Each row below holds a small network's activations on one input, seen along a few directions.
Each table varies a few parts of the input and shows all the possible inputs, shuffled.
A made-up example of a description, with smaller parts first: one of 3 separate values, together with either a single point or one of 11 places along a line or (one of 4 places along a line, together with one of 5 places around a ring).
Shared parts are said once, and a part with two or three values counts as separate values.
In the rows, 128 means zero.

Other details of the inputs shift rows strongly along three fixed directions, in all tables alike. That doesn't count.

Table:
R1: [171 136 139 134 167 107 136 118 130 155  79  98]
R2: [118 141 124  74 136 127 116 191 115 157 147 160]
R3: [171 133 125 167 144 148 142 109 138 144  83 104]
R4: [ 96 108 152 123 133 138 111 109 113  52 167 133]
R5: [138 125 116 106 174 127 139 119 168 109 151 125]
R6: [131 146 103  73 128 124 142 186 118 148 162 152]
R7: [120 139 136  96 114 117 109 185  87 140 148 150]
R8: [123 110 139 153 162 112 109 106 125  86 150 109]
R9: [128 122 133 141 116 123 105 152  85 106 167 116]
R10: [159  98 104 118 146 107 117 131 162 167  96 148]
R11: [ 98 124 151 125  89 136 122 102  96 101 146 133]
R12: [106 151 125  92  99 113 111 173 105 180 151 164]
R13: [139 136 114 136 165 114 123 106 166 173 132 115]
R14: [154 140 124 108 179 114 130 142 148 163 108 123]
R15: [102 134 126 146 117 120 105 129 124 101 142 116]
R16: [151 110 158 121 136 129 164 100 142 144  68 119]
R17: [151 150 119 144 106 127 139 140 100 164  80  85]
R18: [111 141  87 135 168 119 102 166 170 133 187 172]
R19: [117 134 148 125  82 135 126 124  78 144 120 123]
R20: [135  94 158 170 157 111 134  74 150 103 104 105]
R21: [129 146  99 114 128 141 143 153 146 126 150 163]
R22: [154 115 167 120 163 131 161  59 148  88  66 100]
R23: [133 122 103  98 133 123 152 164 161 156 164 151]
R24: [150 130  83  76 161 106  86 179 147 162 138 166]
R25: [108 111 129 164 150 145 115  78 157  74 136  89]
R26: [115 133 127 149  86 110 103 143  84 140 171 124]
R27: [103 129 140 108 103 131 136 100 123 104 149 141]
R28: [119 110 155 139 169 112 109  94 141  81 131 120]
R29: [119  98 143 165 101 123 119 130  98 104 161 117]
R30: [ 92 114 137 152 161 137 100  97 165  62 163 159]
R31: [135 125 156 144 134 143 140  76 134 112  53  84]
R32: [125 151  93 118 125 143 122 191 125 163 156 166]
R33: [122 102 136 165 100 112 116 142  98 113 167 122]
R34: [ 94 122 133 151 140 126  95 123 144  74 169 165]
R35: [ 97 130 133 101 144 128 116 117 152 143 143 152]
R36: [109 107 149 141  83 121 122 152  80 115 153 138]
R37: [142 147 129 114 118 145 140 146 128 142  99 156]
R38: [ 91 136  98 109 161 113 103 143 165 154 195 160]
R39: [138 135 144 146  84 152 139 127  86 104 106 133]
R40: [ 96 126 108 108 154 127 122 106 181 108 194 150]
R41: [138 123 132 135  67 118 138 187  56 168 132 128]
R42: [143 139 147 104 135 128 152  90 143 167  73 122]
R43: [163  97 153 163 134 135 162  76 135 122  83  84]
R44: [160 146 112 119 158 126 144 118 158 210  95 108]
R45: [121 139  88 130 195 122 113 125 211 142 149 118]
R46: [134 118 158 160 135 152 132  81 130  90  84 123]
R47: [143 127 149 101 155 131 140 114 134 122  96 122]
R48: [151 112 152 121 147 128 157 113 145 166  67 119]
R49: [ 78 119 129 146 135 132  97 107 145  65 168 125]
R50: [160 112 139 149  85 116 109  69  89 135  63 106]
R51: [135 107 142 130 147 131 146 115 145 144 103 122]
R52: [134 106 156 115 127 127 164  97 145 113  97 131]
R53: [110 120 122 146 143 144 122  90 160  81 141 100]
R54: [130 157 113 105  47 139 150 180  65 143 119 117]
R55: [ 99 116 131 167 163 129  97  96 164  61 168 150]
R56: [ 92 106 126 108 143 130 125 137 159 105 180 164]
R57: [145 126 132 159 134 151 145  93 132 101 102 119]
R58: [110 136 124 112 171 102 112 111 179 157 140 150]
R59: [116 101 139 147  82 136 124 154  81 118 163 125]
R60: [123 135 118 102 119 130 118 187  85 144 160 136]
R61: [161 160  95 111 101 141 152 182 122 170 128 150]
R62: [142 119 128 119 180 100 139 128 185 173 105 140]
R63: [ 98 120 131 137 128 148 126 101 149  50 167 159]
R64: [ 82 133 113  91 152 134 122 122 189  86 165 156]
R65: [103 142 139  85  73 128 136 142  96 133 146 158]
R66: [114 133 137 145  83 153 116 152  80 101 142 149]
R67: [136  98 160 138 123 132 166  75 136  90  99 113]
R68: [132 118 142 159 102 115 104 144  68  94 162 105]
R69: [125 156 108 113  66 139 129 197  67 171 121 116]
R70: [152 149 110 103 134 113 127 193  97 184 131 128]
R71: [ 95 127 136 116 129 141 122 107 149  85 128 128]
R72: [149 137 123 113 161 124 166  75 173 158  91 113]
R73: [156 153 104 129 100 146 138 176 109 162 128 142]
R74: [109 152 111  97 117 113 112 167 123 182 161 159]
R75: [105 125 123 163 121 121 108 115 120  91 145 101]
R76: [136 108 133 135 125 131 147 138 117 153 118 119]
R77: [155 137 139 137  94 133 149 105  96 162  94  95]
R78: [135 130 128 174 109 122 117 113 111 111 116  80]
R79: [133 103 157 141 141 117 138 103 139 128  98 123]
R80: [122 137 127 133  79 144 137 135  86 115 113 101]
R81: [177 157 108 144 128 131 146 159 116 193  80 125]
R82: [117  93 139 136 144 131 154  84 157  83 142 125]
R83: [109 141 115 117 152 103 109 130 157 159 157 148]
R84: [177 132 142 198 102 130 135 108  88 125  81  89]
R85: [105 153 106  97 139 121 111 170 156 157 137 147]
R86: [166 126 151 131 114 135 154 116  77 127  79  87]
R87: [137 106 136 158 130 108 134 124 119 136 125 114]
R88: [163 137 113 105 172 128 141 140 153 159 119 114]
R89: [175 148 121 139 163 101 150  99 152 213  62  94]
R90: [103 102 136 142 155 137 101 112 131  65 185 120]
R91: [117 131 150 129  69 149 137 130  85  75 130 154]
R92: [127 133 117 119 168 127 135 101 164 171 120 122]
R93: [ 90 146  89  79 167 131 126 144 205 116 173 162]
R94: [ 98 130 137 129  91 146 121 122 105  81 134 118]
R95: [ 99 125 137 145 136 119 106 105 145  87 131 118]
R96: [173 157 111 134 163 129 144 139 160 187  75 135]
R97: [114 116 156 127  99 139 114 139  65  87 143 121]
R98: [ 96 139 122 119  98 142 112 155 108 115 143 128]
R99: [141 133 148 102  91 132 148 142  76 109 117 123]
R100: [134 141 132 136  36 144 144 147  55 107 119  95]
R101: [127 142  61  90 150 115  86 166 183 163 129 156]
R102: [183 152 101 150 164 129 141 141 161 190  89 120]
R103: [158 125 109 151  83 134  95 139  94 117  97 153]
R104: [124 129 134 126 118 132 139  97 120 137 122 117]
R105: [117 108 118 115 147 128 142 137 155 132 156 144]
Description of these inputs: one of 5 separate values, together with either a single point or (one of 4 places along a line, together with one of 5 places along a line).
- Changing only the choice among 5 separate values turns R43 into R77. The same change can be made to R10. Which row results? => R50
- Changing only the choice among 5 separate values turns R67 into R27. The same change can be made to R62. Which row results? => R58
- A walk changes only the place on the line of 5. It starts at R15 and steps to R49. List the rest of the walk in order. => R98, R94, R93
- Change only the choice among 5 separate values in R17. List by row number the other rows that result. => R38, R41, R70, R81
- Change only the place on the line of 5 in R20. List by row number the other rows that result. => R36, R51, R56, R67

Table:
R106: [120 116 134 158 152 124 115  80 141 107 130  98]
R107: [109 139 135 116  87 131 132 144 103 129 128 131]
R108: [125 147 125  98  72 132 134 154  88 157 125 124]
R109: [192 110 170 110 168  97 179 106 126 209  38  93]
R110: [125 128 110 131 171 120 108 142 167 125 157 145]
R111: [105 135 101 114 140 119 116 139 156 141 175 146]
R112: [102 117 164 160  64 141 129  94  60  82 129  98]
R113: [132 123 106 126 169 131 131 135 168 118 152 141]
R114: [106 118 130 150 107 124  96 139  99  99 159 135]
R115: [158 145 119 109 108 141 151 175 102 164 106 132]
R116: [173 148 115 129 113 124 145 182  86 175  93 116]
R117: [ 99 132 113 114  97 123 104 169 116 136 185 155]
R118: [120 141 109  97 142 126 129 141 155 148 123 152]
R119: [105 126 113  98 138 142 122 155 150  99 173 157]
R120: [145 117 162 153  98 138 146  80  96  75  79 103]
R121: [105 109 141 159 130 127  98  97 130  86 154 111]
R122: [141 132 104 120 188 124 130 125 194 150 137 145]
R123: [ 88 111 136 139 112 136 104 115 116  72 166 150]
R124: [144 126 105 128 200 117 130  96 206 150 108 135]
R125: [153 110 167 169 152 142 147  45 143  81  70  92]
R126: [143 157 127 108  79 129 142 175  86 186 104 130]
- What do these inputs look like to the network? => either a single point or (one of 4 places along a line, together with one of 5 places along a line)
- Change only the place on the line of 5 in R124. List by row number the other rows that result. => R111, R113, R117, R122
- A walk changes only the place on the line of 4. It starts at R106 and steps to R111. List the rest of the walk in order. => R112, R108

Table:
R127: [171 173  91 101  72 134 143 221  76 221  87 137]
R128: [198 144 138 148 190 142 180  63 184 161   8  78]
R129: [139  99 187 154  49 127 139 110  28  96 101  93]
R130: [189 131 119 183 191 130 140  66 177 145  49  65]
R131: [158 181  90  71  88 134 153 226 111 224 114 168]
R132: [ 70 149  69  57 183 140 111 170 229 117 224 215]
R133: [ 90 106 128 149 113 108  76 151  97  91 211 140]
R134: [ 86 121 144  91  79 126 127 156  92 117 173 154]
R135: [ 89  71 164 189 192 124 103  11 180  34 160  99]
R136: [137 118 114 172 184 129 118  75 191  96 124 104]
R137: [117  92 187 173  42 127 120 106   9  64 124  97]
R138: [165 140  97 111 212  96 126 142 191 216 105 126]
R139: [ 90 123 129 168  80 141  96 135  84  60 178 137]
R140: [ 84 124 129  73 152 124 123 129 162 114 172 169]
R141: [ 93 143  98  88 135 143 123 157 166 115 166 168]
R142: [172 133 164 120  84 123 170 129  70 178  51  97]
- Changing only one part turns R129 into R137. The same change can be made to R128. Which row results? => R127
- What do these inputs look like to the network? => one of 2 separate values, together with one of 8 places along a line
